A small network was trained on invented records. Each row is its activation on one of them, seen along a few directions.
Each row is followed by the record's values for the fields Farog, Kad, Podos, Guvi, Boni, Puvop.
A field that a record lacks is left out.
The largest differences between rows may come from other fields.
Strong random noise was added to every row along 5 fixed directions; ignore it. To show where, here is one row again and again, with new noise each time:
[ -24 -122   47 -173  169 -177  162  -19   52  -98 -104  -28 -132 -298
 -171  172   53 -288   31  -46  293  139]
[ -11  165   59   73   65   32  110 -148  356  -27  217 -146  -37  -49
   55  147  -95 -138 -191  -59  301  237]
[-184   34 -266  327 -217  208 -536  -21   60  172  325  -71  236  438
  106  233 -206  132 -316  -93 -471 -146]
[ -91 -164 -141   96  -66    4 -187 -116 -122   -1  -12   23   28  -27
 -141  243  -17  -79   48  -38 -133  -61]
[ 262 -437  -26 -338  -63 -151 -275   52   30  315 -421  268   37  -13
 -122  249 -107 -173 -168   -9 -371 -181]
[-272 -127 -201  225  -13   17  -68 -210 -403 -323   17  -46  -68 -250
 -334  288  188 -127  415  -39   89  -25]
[ 119 -237   36  -79    8 -101  115 -271  -18   -3 -228  102 -107 -303
 -202  225   18 -203  168   20  146   72]

[ -19  227 -109  502 -281  324 -176 -320 -197 -130   87   56  111  308
  -71 -106   37  327  220   16 -175 -136]
{Podos: c2, Guvi: l3, Boni: m4, Puvop: g2}
[-145 -105 -108  -21  -62  -65 -135  112 -327   61 -116  108   11  -13
  -72  -55   99   20   97   31 -242 -159]
{Podos: c5, Guvi: l3, Boni: m4, Puvop: g1}
[  48 -222  -73  339 -206   97  -25 -493  124  231  183  -47  118   35
  136  215 -284  155  -18   71 -179   36]
{Farog: s2, Kad: b1, Boni: m3, Puvop: g2}
[ 257  191   90  -85  -38  136 -187   69  376  161  -56   94   64  257
  120   54 -156   52 -354  -18 -108  -27]
{Podos: c1, Guvi: l1, Boni: m4, Puvop: g1}
[ -67   57  -18  -81   78  106 -256  324  -28 -271  289 -140   71  150
   39  152   11   14   -6  -81  -93  -94]
{Podos: c4, Guvi: l1, Boni: m4, Puvop: g1}
[ 316  392   76  -43  -51  195  -76 -140  508  -23 -131   34  -22   38
  -11  156   75 -139 -228  -58  220  158]
{Podos: c5, Guvi: l3, Boni: m1}
[ 331   -1  -96  553 -466  393 -234 -698  104  187  -69  210  197  334
  -19  141 -223  369  100   43 -346 -134]
{Farog: s2, Kad: b1, Boni: m1, Puvop: g2}
[  73    1 -222 -244    2  133 -554  288  -62 -246 -273  106   24   35
 -276  450  235 -220  -12 -125 -227 -233]
{Podos: c1, Guvi: l3, Boni: m1}
[ 439 -304  206 -453  -43  -35  -76  186  186  252 -100  124   83   83
  235  -43 -209   28 -113   48 -322  -94]
{Podos: c5, Guvi: l3, Boni: m1, Puvop: g1}
[ 407  -67  236 -337   80  -42  213 -120   97 -160 -428  234 -187 -317
 -200  125  144 -194  237   64  319   43]
{Podos: c2, Guvi: l3, Boni: m4}
[ 364 -260   66 -335   14   83 -241  165  -83 -277 -269  117   36   66
 -198  181   39  -34  218  -66 -203 -223]
{Podos: c2, Guvi: l3, Boni: m1, Puvop: g2}
[  86 -280   27 -137  159 -145   59 -101    7 -239 -268  -57  -92 -226
 -366  208    1 -254  137 -149  214   64]
{Podos: c3, Guvi: l1, Boni: m1, Puvop: g1}
[ 221  174   75 -251  -12  219  -67  170  -19 -228   18   87  -60 -128
   56  182  245  -43  277   78   35  -47]
{Farog: s1, Kad: b2, Boni: m3, Puvop: g1}
[-261  -60  101 -125  249 -330  458   89 -130   24   83  -90 -170 -352
   35 -161   60 -189   56   74  414  229]
{Podos: c5, Guvi: l4, Boni: m2, Puvop: g1}
[-256  -85 -162  -60   36 -139  -60  179 -184  146  -23   16   -6 -109
   10    7   76  -75  -83   24 -130  -52]
{Farog: s2, Kad: b2, Boni: m2}
[ 419 -597  120 -359 -134  -76 -149   -7 -130  355 -345  291   75   76
   64  -44 -269   96   85  105 -553 -273]
{Podos: c3, Guvi: l4, Boni: m3, Puvop: g1}
[-243  -67 -109  431 -163   78   76 -396 -377  -66  234  -75  -12 -179
  -22   17   56  146  406  103    1   37]
{Podos: c5, Guvi: l1, Boni: m4, Puvop: g1}
[ 173 -256   56 -235   75 -115   85  -98   69    3 -210   40  -92 -232
 -105  121  -32 -212   59  -17   80   66]
{Podos: c3, Guvi: l4, Boni: m1}
[-500  261 -325  274   61  -92 -304  275   47  207   30  -77  107  355
 -130  -33  -29  -52 -586 -207 -147  -57]
{Farog: s2, Kad: b2, Boni: m2}
[-135 -211  -57  127   17 -153  147  -85 -405   -4 -185   85  -31  -46
 -197 -246   25   59  251   12  -21  -79]
{Podos: c1, Guvi: l4, Boni: m3, Puvop: g2}
[  86  -78  202   31  143  -90  473 -362  226  -95  125 -173 -134 -331
   26   22 -156 -111  111   26  497  341]
{Podos: c1, Guvi: l1, Boni: m1, Puvop: g1}
[-392 -405 -185 -169  237 -524 -197  422  -42  372 -179  -23   61  109
 -150   40 -189 -247 -637 -158 -203  -91]
{Podos: c2, Guvi: l1, Boni: m4, Puvop: g2}
[ 216   71   70  -97 -179  135   30  -28 -160  114 -171  263  -28  -48
   90 -111  147  132  253  165 -134 -113]
{Farog: s1, Kad: b2, Boni: m3, Puvop: g1}
[-246 -201  100 -142  167 -438  279  342  194  620  236  -76   57  133
  423 -407 -376   61 -651   38  -77  104]
{Farog: s2, Kad: b1, Boni: m4, Puvop: g2}
[ 324  -61  -53   47 -178  176 -287 -126 -139  -97 -488  272   83  262
 -330  -24   37  125  174  -74 -299 -275]
{Podos: c1, Guvi: l3, Boni: m1, Puvop: g2}
[  29  404 -139  -15  -54  242 -300  181   40 -147 -164  107   14  143
 -105  136  258  -20  -69  -48  -53 -103]
{Farog: s2, Kad: b2, Boni: m1, Puvop: g1}
[  -4 -232  -54 -347  107  -44 -412  628 -295 -184    0  -17  126  208
  -40   40   48   24   58  -81 -458 -348]
{Podos: c4, Guvi: l1, Boni: m3, Puvop: g1}
[ -19  545 -140  491  -61  408 -121 -451   72 -671 -104  -85  -95  -30
 -510  311  303  -80  354 -206  437   71]
{Podos: c3, Guvi: l1, Boni: m2}
[ -34 -580  -29  -36  -17 -368  193 -171 -591  180 -538  249  -76 -277
 -344 -177   51  -19  367   78 -159 -148]
{Podos: c5, Guvi: l1, Boni: m4, Puvop: g2}
[-191 -294 -138 -283   72 -272  -70  388 -482  166 -344  162  -14  -99
  -99 -162  137  -45   50   55 -341 -229]
{Farog: s2, Kad: b2, Boni: m1, Puvop: g1}
[ 299  -63  176  -44  -91 -104  291 -349  140  337 -423  251  -69  -71
  -28 -255 -138    6  -35   87   63   90]
{Podos: c3, Guvi: l4, Boni: m1, Puvop: g1}
[ -38 -200 -103  122 -103  -22 -100  -97 -238  102 -154  115   39  145
 -130 -147  -79   87   78  -54 -223 -144]
{Podos: c3, Guvi: l2, Boni: m2, Puvop: g2}
[-238 -238    8 -313  304 -439  246  213 -238  -96 -289  -36 -200 -466
 -253  -18  218 -351   90  -30  295   81]
{Podos: c5, Guvi: l1, Boni: m2, Puvop: g1}
[-343  262 -150  370 -145   90 -108    7 -159  190  234  -43  113  326
  183 -308  -61  265 -153   38 -224  -60]
{Podos: c3, Guvi: l4, Boni: m2, Puvop: g1}
[-370  256  -85  464  -55   74   23  -29   26   93  539 -251  135  344
  227 -262 -178  242 -234  -46   -3  111]
{Podos: c5, Guvi: l3, Boni: m4, Puvop: g2}
[ 240  451   87  120 -185  355 -119 -113  332   13  238   21   65  236
  275   37   11  150 -100   88    3   59]
{Podos: c4, Guvi: l4, Boni: m2, Puvop: g1}
[ -87 -152   15  175 -124 -164  226 -233 -231  447 -130  187   15   24
  116 -363 -174  187   -4  175 -163  -24]
{Podos: c1, Guvi: l4, Boni: m3, Puvop: g1}
[ 189  -18   65   31 -199   -3  -81    0  237  535  -58  183  155  381
  277 -235 -259  246 -401   63 -362 -103]
{Farog: s1, Kad: b1, Boni: m4, Puvop: g2}
[-181 -104  125 -201  199 -327  340  230 -159  111  -12   20 -100 -159
   82 -320  -13  -53  -44   92  188   72]
{Podos: c2, Guvi: l4, Boni: m2, Puvop: g1}
[ 116 -376    6 -155   34 -143 -110   85   -5  134 -101   78   78  138
  -50   39 -199  -39 -149  -51 -177  -89]
{Podos: c2, Guvi: l4, Boni: m1, Puvop: g2}
[ 422  -15  254 -422   79   -1  134   59  250  -73 -167  122  -82 -163
   38  104   29 -168   52   51  204   84]
{Podos: c4, Guvi: l4, Boni: m1, Puvop: g1}

Which values does each new row have?
[-220 -389  -26   17   69 -252  159  104 -186  262  216 -145   78   52
  177 -264 -260  116 -100   19 -224    4]
{Farog: s2, Kad: b2, Boni: m1, Puvop: g2}
[ -55 -363 -162  -63 -150   22 -261  109 -546   -3 -119  180   55  -14
  -96  117  118  108  352   87 -463 -308]
{Farog: s1, Kad: b2, Boni: m4, Puvop: g2}
[-152 -345   56  -99  154 -382  156  223 -217  241  -72  -13   55   82
    9 -315 -189   36 -126   11 -154  -65]
{Podos: c4, Guvi: l1, Boni: m3, Puvop: g1}
[  76   27  -51  -81 -142   57 -144  127 -258  138 -318  275   12   74
  -69 -129  164   96  125   68 -288 -224]
{Farog: s1, Kad: b2, Boni: m3, Puvop: g1}
[-277 -127 -173 -178  107 -104  -72  259 -459 -210  -90   19  -90 -320
 -153  201  295 -154  281   57  -19  -98]
{Farog: s2, Kad: b2, Boni: m1, Puvop: g1}
[  27  284 -153  135  -54  129 -158  -73   54 -115 -303  135  -13   39
 -296  126  190  -81  -25 -111   65  -48]
{Farog: s2, Kad: b2, Boni: m1}
[-400  -14 -180  206    8   46  -16   81 -449 -210  283 -130   20  -56
  -19   -3   82  109  285   20  -79  -62]
{Farog: s2, Kad: b2, Boni: m1, Puvop: g1}
[ -16  296  -83  593 -201  241  -25 -590  372   83  209 -162   93  215
   35   35 -219  134 -200  -88   92  196]
{Podos: c3, Guvi: l1, Boni: m1}
[ 190  277  131   35  -96  147  107  -63  232  212   -4   70   29  132
  220 -224  -59  166 -128   85  -31   50]
{Farog: s2, Kad: b2, Boni: m3, Puvop: g1}
[ 339 -141  100 -473   78 -130 -119  389  -46   42 -567  225    0  111
 -187 -178  128  -80  -40  -54 -216 -212]
{Podos: c5, Guvi: l3, Boni: m3, Puvop: g2}
[-258  -51  -22 -164  252  -71   14  470 -189 -456  308 -275  -22  -58
  -54    9  141  -93  199 -151  127  -37]
{Farog: s1, Kad: b1, Boni: m3, Puvop: g2}
[ 238 -137  -37  -69  -90  101 -204 -125  -13 -121 -187  138   18  -25
 -184  288   37 -102  164  -36  -93  -97]
{Podos: c4, Guvi: l4, Boni: m1}
[ 142 -169  -46   65 -248   33 -199 -177   74  463  -32  137  150  218
  206  -34 -229  129 -222   90 -434  -75]
{Podos: c5, Guvi: l4, Boni: m1, Puvop: g1}
[ 166  -76  -52  190 -161   94  -38 -438  -80  -63 -245   75  -19 -137
 -214  140   94  -14  286   14  -20  -16]
{Podos: c5, Guvi: l1, Boni: m3}
[-356  311   -2  393   -6  -58  364 -269  -83  102  164  -75  -74  -44
   90 -345  -10  116   -7   89  317  218]
{Podos: c3, Guvi: l4, Boni: m2, Puvop: g1}
[-239 -437  133 -384  342 -426  396  347 -229 -139  136 -153 -160 -430
  -20  -53   25 -234  180   -9  298  103]
{Farog: s1, Kad: b1, Boni: m4, Puvop: g2}
[-195  -81 -130 -272  226 -323  -58  405 -316 -100 -567  163 -100 -106
 -437 -110  235 -258  -35 -136   17 -164]
{Podos: c1, Guvi: l3, Boni: m1}
[-535  -36 -261  411   27  -73 -110  149 -591 -143  116 -145  112  275
 -176 -348    3  238  146 -108 -267 -212]
{Podos: c1, Guvi: l1, Boni: m3, Puvop: g2}
[  85  281  -11  -22 -154   93  -85  -39  303  470  -59  168   12   43
  272   72    1   24 -405  155 -106   71]
{Farog: s2, Kad: b2, Boni: m4, Puvop: g1}
[ 269  -33   31   59 -155  216 -196  -63  -60 -162  -89   68  121  293
  -65  -89  -43  218  175  -47 -268 -199]
{Podos: c2, Guvi: l3, Boni: m1, Puvop: g2}
